These are the activations of a small neural network, seen along a few directions. Each row is one input.
Each table varies a few parts of the input and shows all the possible inputs, shuffled.
Descriptions start from the smaller parts, as in this example, which fits no table here: one of 2 separate values, together with either a single point or one of 11 places around a ring or (one of 4 places along a line, together with one of 5 places around a ring).
Shared parts are said once, and a part with two or three values counts as separate values.

Other details of the inputs shift rows strongly along two fixed directions, in all tables alike. That doesn't count.

Rows:
x1: [ -5   0   2 -27 -20  17 -13 -18  -3  -5   5   0]
x2: [-19   2  14 -36  -2   3 -11  -3 -16   4 -10  -4]
x3: [ 11  10 -11  34  17 -15  14   9   9  -3  -5  -2]
x4: [-20  10  31 -33  13  15 -28 -16  -5  15  -2  22]
x5: [-18 -15   9 -14 -27  20  17  -1  -8  21   0  -8]
x6: [ -4 -12  -4   1   0   4  20   3 -11  15   1  -6]
x7: [ -4  -9  12 -17 -28  15  12  -4  -4   6   6 -11]
x8: [  1   0 -21   6  -3 -20  17  14  -2  -9  -6 -15]
x9: [  5   0   9  -8   3   0 -13  -3 -14   1   5  -2]
x10: [  5  11  27   5  28  -6 -46   1   7 -14   3  23]
x11: [ -4   3  18  -2  10   8 -16   0   6  -4  -2  21]
x12: [ 19  -6 -17  18  -2  -6  11  10   8  -4   0  -5]
x13: [-10  15   6 -13  -2  14 -11  -5   8   3  -3   6]
x14: [  7  18 -15  18  29  -9 -18  -6  15 -15  -1  15]
x15: [ -7  -1   8 -28  -9  21 -20 -19   6  -1   1  12]
x16: [-1  6 -7 12 14 -5 11  3 -6 13 -4 -7]
x17: [-12  -7  -2 -22 -14  20  -1 -13   3   3   3   4]
x18: [ 20  -2  -9  24  23 -19   0  10  -4  -2   6  -4]
x19: [  9 -10  -2  18  -2  -6  11   9  -1   6   1  -7]
x20: [ 23   0  -9  31   7 -18   6  11   2 -15   3  -6]
x21: [-15 -10   0  -5 -25   8  30  -2  -7  24   0 -12]
x22: [ 15   6 -10  15  21  -8 -24  -3  12 -23   7  12]
x23: [  8   0   9   7   0  -7 -15   2  -5  -7   4   0]
x24: [ -2   6  10  -2  14   7 -23   0  10  -9   1  23]
x25: [ -8 -10  21 -25 -24  20   3  -6  -1  11  -1   0]
x26: [ -1   7  -8   1  15  -2 -11 -12  11  -8   2  16]
x27: [-3  5 -4 18  4 -4  9  5  0 10 -5 -5]
x28: [ -1  19  27   6  36  -6 -40  -4  13 -14  -4  37]
x29: [ -2 -12   4 -13 -11  10   9  -2 -11  21   1 -10]
x30: [-14  -8 -16 -20 -23  -1  19  -3  -6  -3  -4 -23]
x31: [ 19  -4 -18  16 -12  -9  15   6  -1  -8   5 -12]
x32: [  7  -1 -23  22  -2 -10  30   7   7   3   1  -5]
x33: [-13  -4  -2 -18 -22  -1  23   6 -11   1  -7 -19]
x34: [ -3  -3 -11   7  -2 -21  16  12  -8  -3  -8 -15]
x35: [ 19  -5 -22  24  -4 -10  18  13   6  -8   7 -12]
Description of these inputs: one of 5 places along a line, together with either a single point or one of 6 places along a line.
- Changing only the place on the line of 5 turns x14 into x3. The same change can be made to x1. Which row results? => x20
- A walk changes only the place on the line of 5. It starts at x2 and steps to x34. List the rest of the walk in order. => x33, x8, x30
- Which other rows does x35 become when the place on the line of 6 takes its other values? List them by row number. => x12, x13, x24, x31, x32
- Which other rows does x18 become when the place on the line of 6 takes its other values? List them by row number. => x4, x6, x9, x16, x29

Rows:
x36: [ -2   7  30   1  28  -5 -35  12  -5   4  -2  20]
x37: [-15 -16   9 -39  -9   9 -32 -17 -14  -9   5   3]
x38: [ 17   6  19  19  39 -29 -23  20   0 -21  -6  23]
x39: [-26 -11  44 -52 -27  28  -5  -5 -20  19  -5   0]
x40: [-10  11  20  -9  21 -16 -20   9  10 -10 -16  25]
x41: [  7  13  20  19  39  -6 -31   3  -6   8   2  22]
x42: [ -1  -6  -3 -23 -54   8  18  -1 -16   2   4 -38]
x43: [ 18   2 -49  20 -11 -20  42  10   0 -13   6 -31]
x44: [ -8 -19 -40  -1 -15 -11  28  -1 -11 -10  -2 -22]
x45: [  3  15  -5  37  48 -22 -15  12   7  -2 -13  14]
x46: [-15  13  17   1  28  -6 -21   6   6   1 -11  14]
x47: [ 22   4  10  33  16  -1 -29  -1  20 -29   9  25]
x48: [ 15  13 -16  -3  24   3 -22 -11  19 -21   2  20]
x49: [  4  29  -7   7  10 -19 -33   3   6 -32  -4   3]
x50: [ 24  -8 -24  49  11 -21  49  11  -8  22   7 -21]
x51: [ -2  15  12  15  43 -22 -22  12   8 -17 -13  23]
x52: [  0  -6 -29  33   1 -10  47   7  -6  26  -6 -21]
x53: [ -4 -11 -18  14 -40  14  37  -2  18   0   8 -11]
x54: [ 21 -11 -45  39 -15  -2  46   8  20  -5   8 -10]
x55: [  2  -7  -5 -29 -36  11  16  -9 -11   0  10 -30]
x56: [  0 -18  -2 -43 -33  34   8 -21  -2  12  13 -11]
x57: [  0 -17  -6  13 -15   0  37  11 -17  32   0 -28]
x58: [-39   9  37 -58 -22  40  -7 -33  -7  38  -5  10]
x59: [ -9  -8  30 -42 -28  44 -33 -23  11   3   9  20]
- What do these inputs look like to the network? => one of 2 separate values, together with either a single point or one of 5 places along a line or one of 6 places along a line
- Changing only the choice among 2 separate values turns x45 into x57. The same change can be made to x40. Which row results? => x38
- A walk changes only the place on the line of 5. It starts at x49 and steps to x43. List the rest of the walk in order. => x48, x54, x53
- Which other rows does x56 become when the choice among 2 separate values takes its other values? List them by row number. => x48
